Questions about the matrix below. Rows and columns are numbered from 1.
1) Read off the top entry of the column that holds the largest entry.
2) Read off the entry in the top-right corner.
3) Read off the bottom entry of the column that holds the smallest entry.
4) Read off the entry just right of 110.
5) Read off the entry in row 2 and column 2.
6) Read off the entry in row 2 and column 1.
7) Read off the entry at row 3, column 1.
8) Read off the entry in the bottom-right corner.
[[141  91 119 153 180 111 160  87 141 167 108  96 127 156  86  87]
 [ 82  51 228  94 116 218  92  51  80 109 215  45 238  89  51  55]
 [ 96  86  98 172 204  88 112  86  97 190  85  76 115 109  87  81]
 [222 124 115  94  78 118 225 121 222  82 120 155  99 226 120 126]
 [176 129 106 146 158 101 190 124 176 150  99 143 110 187 124 127]
 [ 87  65 217  97 117 210  93  65  85 111 208  57 222  91  65  68]
 [108  52 202 136 159 191 125  51 107 152 187  50 213 120  51  52]
 [ 86  79 105 151 186  95 102  78  86 170  92  67 121  99  79  74]
 [ 92 131 105 188 214  97 102 132  93 202  93 115 126 100 133 128]
 [145 158 126 101 106 126 146 154 145 101 126 163 126 146 154 160]
 [232 137 106 100  80 112 232 135 232  86 115 167  87 233 134 138]
 [102  83 106 179 204  96 118  84 103 194  93  75 124 114  85  79]
 [ 97 174  87 143 162  85  98 173  98 150  85 157  97  98 174 172]
 [125 201 107 106  97 113 114 200 126  98 115 196 104 117 199 202]]
1) 127
2) 87
3) 196
4) 187
5) 51
6) 82
7) 96
8) 202

x =
[[ 1.33 -5.35 -6.24  3.25  6.11  1.92 -2.64  3.48  1.31  3.74  4.32  0.73]
 [ 0.48  1.15  1.62 -4.36  4.01 -0.40 -5.04  3.38 -3.28  2.73  0.59  5.50]
 [-1.30  0.14  2.43  1.42 -3.55 -5.93  0.16 -5.25 -5.73 -1.10 -2.68  4.29]]
Rows and columns are numbered from 1.
Report the entry just left of -1.10.
A: -5.73
Report the entry directly below 5.50.
A: 4.29
The entry just right of the largest entry: 1.92
The entry just left of the smallest entry: -5.35
The entry directly above 4.01: 6.11
The entry directly below -5.35 is 1.15
Report the entry directly above 5.50.
A: 0.73
Report the entry in row 3 and column 1.
A: -1.30
The entry in the top-left corner: 1.33
The entry just right of the smallest entry is 3.25
The entry at row 3, column 3 is 2.43
Report the entry at row 1, column 3.
A: -6.24
The entry just right of 0.59 is 5.50
The entry directly above -5.25: 3.38
The entry directly above -5.73 is -3.28
The entry directly below the smallest entry is 1.62
Report the entry in row 3 and column 2.
A: 0.14
The entry just right of 3.48 is 1.31
Report the entry just left of -5.25.
A: 0.16
Report the entry directly below 2.73.
A: -1.10
Report the entry at row 2, column 1.
A: 0.48

grid =
[[160 140 220  63]
 [121 124  87 167]
 [192 169 217  73]
 [180 177 136  88]
 [ 19 116 143 165]
 [197 206 207 126]
 [140 109 123 133]
 [158 195 128 118]
 [130 164 156 151]
 [108 153  76 148]
 [120 116 204 130]]
The entry in the bottom-right corner -> 130
The top entry of the column that holds the largest entry: 220
Give the entry in the top-left corner.
A: 160
The second entry on the diagonal from the top-right corner -> 87
The largest entry in the last column: 167
Give the entry just right of 108.
A: 153
The bottom entry of the column that holds the smallest entry: 120
Give the third largest entry.
A: 207
The fifth entry, reading row by row -> 121
The third entry from the end, reading row by row is 116
The largest entry in the last row: 204
Give the top-right entry.
A: 63
The largest entry in the first column -> 197
The entry directly below 167 is 73
Give the smallest entry in the first column.
A: 19
Give the entry directly above 207.
A: 143
The entry just left of 195 is 158
Give the entry just left of 220.
A: 140

 1.550   1.726  -2.056   0.343   1.671   0.855   2.073  -0.207  -1.781  -0.943  -0.637  -2.142   0.261  -1.359  -1.887
The entry just right of the smallest entry is 0.261
Give the 2nd entry from the left.
A: 1.726
The entry just right of the centre entry: -1.781
The last entry is -1.887
The 1st entry from the left -> 1.550
Give the entry just right of the largest entry.
A: -0.207
Give the entry just right of 0.855.
A: 2.073
Give the entry just left of the largest entry.
A: 0.855
The third entry from the left -> -2.056
The entry just right of -1.781 -> -0.943

arr = [4.14, 2.58, 5.28, -1.22, 0.17, 1.93, 2.60, -1.59]
Report the entry just left of 2.60.
1.93
The entry just left of the smallest entry is 2.60
